A small network was shown many inputs. Here are its activations along a few directions, one row for each input.
In each table, some parts of the input vary, and every possible input appears once, in random order.
A made-up example of a description, with smaller parts first: one of 5 places around a ring, together with either a single point or one of 9 places along a line or (one of 3 separate values, together with one of 4 places along a line).
Shared parts are said once, and a part with two or three values counts as separate values.

Other details of the inputs vary at random and push rows far along three fixed directions, the same in every table; ignore that.
These rows show it; all are for the same input, with only those details redrawn:
[ 30 -14 -23  29  -9  18 -15  26 -14  39  -7]
[ 24  16 -30 -47 -11  -5  13  -2  36  -6  -3]
[-22 -18 -11  39 -19  53 -23  -4 -16  -3 -18]
[ 30 -14 -23  29  -9  19 -15  26 -14  39  -7]
[-10  12  30   2   5   2   2 -20   2  19   9]
[-72   6  41  17  -8  45 -10 -54  -2 -31  -6]

Table:
x1: [-10  12  30   2   5   2   2 -20   2  19   9]
x2: [  5   7 -35 -43 -10 -28  19  10  36  -8 -12]
x3: [ 22   2 -40 -49   1 -15  28  -8  17 -15   3]
x4: [-12  17  64   5  39 -41  23 -21  -3  61  37]
x5: [-10  13  31  -1   1   4   7 -17  -2  18  10]
x6: [-12   3  42  -7   4 -16 -12  -4 -11   3   2]
x7: [ -89   22  -45  -14   -6   73   -5  -21   11 -117  -42]
x8: [-10 -42 -48  36 -12  28 -31  17 -34 -14 -16]
x9: [  9  -3 -29 -54  -3 -30  11  17  23 -20  -7]
x10: [ 31 -22 -20  39  -8  19   1  35  -8  29   3]
x11: [ 25   9 -29 -34  -7  -8  25   4  47 -16   5]
x12: [ 31  19 -26  35  19  18 -21  53 -34  20 -15]
x13: [ 29   2 -27 -42  -8 -25  13   6  23 -35  11]
x14: [-17  13  36   5  -2 -13  -4 -12   2  14  -3]
x15: [ 24 -14 -16  29 -20   6 -15  38 -19  34 -18]
x16: [-11  -5  43   6   8 -19  -1   1  -1  -7  10]
x17: [-12  -2  17   3  22 -10  12 -28 -12  11  13]
x18: [  1   8  27   0  12  -3   1 -32 -13   8  10]
x19: [ 22   7 -21 -54  -9 -26  -5  11  27 -22 -12]
x20: [-27  -7  30  -1  17 -25  -6  -4  -7   5   4]
x21: [-12  39  30  21  37   0   7   9  -7 -11  10]
x22: [-49  -6  25  25 -19  23   2 -16   7 -34 -12]
x23: [-17 -33 -13  56 -11  54 -16 -13 -24 -29 -12]
x24: [-15   5  36  17   2 -16   8  -6  13   4   5]
x25: [ 48  20  14 -39  20 -47  39  -9  22  13  32]
x26: [ 16 -24 -30  30  -3  14   0  33 -19  41  -2]
x27: [  8  13  73   9  37 -57   7 -18 -11  31  46]
x28: [-73  -8  35   8   4  14  -7 -46 -23 -41   7]
x29: [ 43 -18 -25  24  -6  15 -11  17 -33  27  -5]
x30: [-11  -5  40   8  12 -21  -5  -2   4  -7   9]
x31: [ 37 -20 -23  21  -9   1 -26  30 -37  21  -1]
x32: [ -4   0 -44 -43 -24  11 -14 -14  16 -62 -15]
x33: [  5   7 -33 -46 -13 -25  24  13  32  -9 -11]
What do these inputs look like to the network?
Answer: one of 3 separate values, together with either a single point or (one of 2 separate values, together with one of 5 places around a ring)
Changing only the choice among 3 separate values turns x1 into x11. The same change can be made to x18. Which row results?
Answer: x23
Which other rows does x15 become when the choice among 2 separate values takes its other values? List them by row number.
Answer: x14
Which other rows does x2 become when the choice among 3 separate values takes its other values? List them by row number.
Answer: x14, x24
List by row number the other rows that have the choice among 3 separate values in common with x3.
Answer: x2, x4, x7, x8, x9, x17, x20, x26, x28, x33

Table:
x34: [ 22 -22 -32  17 -13  25   6   4 -26   9  -4]
x35: [ -4   1 -21 -46 -10 -30  19  -8  44 -48  -9]
x36: [  8  20 -15 -53 -23  -5   1 -18  55 -32  -6]
x37: [ 19  10  48   5  32 -31   5  14   3  18  35]
x38: [ -8  12  36  -3  33 -42   8  19   3  41  11]
x39: [ 17  34  28   8  18 -22  26 -11 -10  41  29]
x40: [ 22  -9 -37  29 -12  19   1   1 -18   9 -11]
x41: [ -5  -9 -26   9  -5   9 -27  39 -13  12 -24]
x42: [ 13  34  29   8  28 -37  18   3 -21  24  27]
x43: [ 10  21  -8 -55 -14 -17   5  -5  37 -51 -19]
x44: [ -6 -17 -27  21   0   8  -1  44  -8   7 -25]
x45: [ 18 -33 -36  15   2  28  -6   7 -10  11   0]
x46: [ 18  12  27  10  31 -28  23 -20   1  42  23]
x47: [ 19  20  27  -1  26 -28  -3 -24  -4  47  24]
x48: [-86   0  40  49 -14  78 -25 -40 -31 -25 -26]
x49: [  8  -8 -22   8 -17  25  -9  25 -10  28 -33]
x50: [ -2   9 -21 -57 -15 -29  -7 -13  39 -44  -8]
x51: [ 20 -24 -33   7  -5  28 -20   3 -19  15  -2]
x52: [  6 -42 -29  16 -23  14   2  14  -8  17  -1]
x53: [ 29  19  55  -5  22 -28   1  10 -14  19  22]
x54: [ 21  10  49   7  29 -31  17  15  -1  16  31]
x55: [ 23 -12 -15  17  -7  19 -31  34 -13 -10   0]
x56: [ 24 -12 -19  31 -30  16  -2  19  -1   8 -15]
x57: [ 14 -32 -32  18  10  13  -1  21 -24  -7  -4]
x58: [ 14 -33 -26  29 -20  10  -3  12   5  14 -14]
x59: [ 18 -12 -17  32 -20   2 -10  32 -11  -9 -17]
x60: [ -7   1 -24 -61 -25 -28  24  -9  19 -46   3]
x61: [-90  -7  29  66   9  62 -17 -33 -34 -52  -9]
x62: [ 12  11  26   7  44 -43   4  -7  -5  27  25]
x63: [ 18  33  35  -3  34 -31   3   1 -21  28  18]
x64: [ -3  13  37   0  20 -27  27   6   9  55   9]
x65: [  4  32  36   3  23 -37  19  15 -15  31  18]
x66: [ 13 -33 -27  27 -18  10 -15  11   9  16 -10]
x67: [ 15 -34 -23   4 -30  17 -13   8 -21  19 -10]
x68: [  7  -3  38   6  24 -54   0   1   6  30  20]
x69: [-11  26 -24 -56 -23  -5  35  -7  39 -22 -18]
x70: [ 10 -33 -29  15 -35  12   2  11 -20  15  -2]
x71: [-42  32  61   3  18   2  -5 -32  -1  26  18]
x72: [ 14  10 -23 -69  -7   5  20 -32  22 -32  -5]
x73: [-111   24   48  -32   -8   32   -1  -58   10  -81  -32]
x74: [ 23   3 -31  18  -8  33 -11  11 -18  14 -13]
x75: [  9   2 -30  24 -18  27   4  25 -11  17 -13]
x76: [-80 -23  45  69 -18  65 -16 -41  -8 -37 -18]
x77: [-12 -10 -26 -62 -10 -26  12  -7  35 -43   8]
x78: [  2  31  35  -7  30 -34  -7  14  -8  38  20]
x79: [ 10 -33 -22   4 -20   3 -20  22 -31   2 -12]
x80: [ 22   7  38 -15  34 -34   5  -7 -30  27  19]
x81: [  9   2 -23  12  -3  18 -18  36 -22   4 -24]
x82: [-92 -35  36  41 -29  61 -38 -53 -32 -25  -4]
x83: [ 13  -7 -39  27   1  31  -8  15  -1  12   0]
x84: [ 12  13 -14 -50 -10   8  20 -10  55 -41  11]
x85: [ 14 -18 -37  30  11   7  -6  18 -16  -6 -11]
x86: [ 16  20  28  -2  37 -43 -10 -10 -14  31  22]
x87: [ 13  13 -13 -47 -12   8  32  -9  52 -43   7]
x88: [ 14  -6 -37  30  -1  30   4  16  -6  11  -3]
x89: [ 17 -19 -41  27   2  22 -11   3  -2  12  -7]
x90: [ 17   8  33  -4  29 -40  20  -5 -29  23  27]
x91: [  1  -9 -28   9 -16  23 -20  26  -3  30 -22]
x92: [  5 -43 -30  14 -21  14 -10  13  -4  19   3]
x93: [  4  -8 -32  22  -4  30  -7  27   5  20  -9]
x94: [  4 -34 -28   5 -18   0 -31  23 -23   5  -1]
x95: [  6   1 -29 -57   0   2  35 -27  35 -35   4]
x96: [-100    9   44  -12  -23   14    5  -74   13  -96  -14]
x97: [ 17   2 -36  19  -6  30 -22  11 -11  16  -2]
x98: [ 18 -24 -19  16 -17  -2 -25  21 -18  -1 -25]
x99: [  8  24  28   7  43 -34   7   5  -5  28  31]
x100: [  0  23  35   4  36 -35  19  18  -3  33  19]
x101: [-10  -9 -25 -59 -12 -26  24  -6  31 -45   4]
x102: [ -3  -7 -26  19 -13   6  -2  41 -20   6 -26]
x103: [ 21  22  -7 -60 -19  11  16 -15  39 -41  -2]
x104: [ 14  20  -9 -54 -24  -3  12 -19  47 -34 -17]
x105: [-73  17 113  32  13  30 -16 -66 -14  -8  30]
x106: [ 11  32  29  -2  36 -34  -7   2 -14  31  29]
x107: [ -3 -18 -30  18  -8  23  -6  29   6  26 -20]
x108: [  5  25 -32 -47  -1 -21  23 -19  21 -52  -6]
x109: [ 13 -33 -34  15  12  13 -13  21 -20  -5  -1]
x110: [ 24 -24 -20  17 -27  12 -18   7  -8  17 -23]
x111: [ 26  20  33  -3  24 -25   8 -25 -12  44  13]
x112: [ 17 -24 -26  18 -25  10 -29   8   0  19 -12]
x113: [  0  -8 -31  22   7  15 -14  40  -6   3 -11]
x114: [ 10  24 -27 -58   4 -15   8 -22  20 -48 -14]
x115: [ 16  23 -12 -49 -24   5  31 -12  40 -44   6]
x116: [-81 -23  44  66 -16  65 -28 -42  -4 -35 -15]
x117: [ 25 -10 -15  27 -14  16  -5  36 -20 -16  -2]
x118: [ 16  16  47   1  19 -44 -14   7   3  28  18]
x119: [ 14   8  46  12  24 -45  12  11   8  23  17]
x120: [  3   9 -28 -68   5 -12   2 -17  20 -47   4]
x121: [-84   6 104  43  -3   4   5 -77 -19  -3  14]
x122: [ -8  26 -27 -50  -6   4  34  -6  50 -27  -5]
x123: [ 13   8  45  10  26 -45   0  10  12  25  20]
Changing only one part turns x110 into x121. The same change can be made to x74. Which row results?
Answer: x39
Changing only one part turns x75 into x71. The same change can be made to x90. Which row results?
Answer: x120
Changing only one part turns x51 into x72. The same change can be made to x91. Which row results?
Answer: x49
What do these inputs look like to the network?
Answer: one of 2 separate values, together with one of 5 places around a ring, together with either one of 4 places along a line or one of 5 places along a line
A walk changes only the place on the line of 5. It starts at x109 and steps to x62. List the rest of the walk in order.
Answer: x99, x113, x38
A walk changes only the place on the line of 4. It starts at x60 and steps to x96. List the rest of the walk in order.
Answer: x59, x117
A walk changes only the place on the ring of 5. It starts at x113 and steps to x100. List the rest of the walk in order.
Answer: x65, x81, x78
List by row number the other rows that have the place on the ring of 5 and the choice among 2 separate values in common with x43.
Answer: x53, x63, x73, x79, x80, x81, x98, x114
Which other rows does x40 become when the place on the ring of 5 takes its other values? List them by row number.
Answer: x46, x47, x89, x111
Which other rows does x119 become when the choice among 2 separate values takes its other values? List them by row number.
Answer: x76

Table:
x124: [-31   3  79  60  24 -10  -9 -11 -26 -10  10]
x125: [  4 -18 -59 -16 -28  22 -33  -9  -2 -17 -20]
x126: [  1   3 -52 -22 -32  -4 -10  48   2 -28 -34]
x127: [ -2 -30   6  40  -6 -21 -33  22 -16  37  -4]
x128: [-41 -17 -14  10 -28  43   3 -39  25 -29 -22]
x129: [ 14   3   0 -11  42 -48  14  40   5  31  24]
x130: [24 20 -3 15 -1 15 12  6 19 -7 -7]
x131: [ -3  41 -32 -68  16  -7  22 -31  28 -67  -2]
x132: [  2  20 -24  16   8  23  13  10  14  -7 -12]
x133: [-43  10  23  27  -2  29 -30 -11 -59   4 -17]
x134: [  0 -22  37   6  11 -47  34   0 -11  25  29]
x135: [ -1  11  -7  -1  20 -23  12  20   9 -26  -4]
x136: [  7   4 -42 -28 -28   7  -3  -3  45   3 -17]
x137: [ 29 -10  17   0  -5 -24  -4  22  13  -8  25]
x138: [-10  40  55 -47  -1  -9  31 -45  58 -27  35]
x139: [ 16  39  17  -3   2 -20  11  25  -4  59  -1]
x140: [-52  31  42 -32  49  -8  13 -49  -4 -15  31]
x141: [ 90   9 -12 -35   8 -37   1  20   7  27  40]
x142: [ 31   3   1  31  13  12 -16   1 -33  -2  -1]
x143: [ -1 -18 -45  49  10  48  -8  44 -14  32  -9]
x144: [-27 -23  12  21 -15  50 -44 -12 -44  -5 -24]
x145: [  7 -23 -51 -12 -33  28  37  -1  23 -16 -10]
x146: [  7 -38  29  47  10 -34 -10  11 -23  48   9]
x147: [-65 -21  21  -2 -27  33 -29 -13   0 -54 -33]
x148: [ 46 -20 -42 -26  -7 -16  28   0 -13  12  16]
x149: [ 23 -25 -22   5  -2  -2 -11 -15 -19  19  -1]
x150: [-27  26  67 -25   3  -1   9 -29  21  20   0]
Changing only one part turns x149 into x146. The same change can be made to x142. Which row results?
Answer: x124
What do these inputs look like to the network?
Answer: one of 3 separate values, together with either one of 4 places along a line or one of 5 places along a line
Which other rows does x146 become when the place on the line of 5 takes its other values? List them by row number.
Answer: x126, x127, x134, x147
List by row number the other rows that have the choice among 3 separate values in common with x139.
Answer: x128, x130, x132, x136, x138, x143, x145, x150
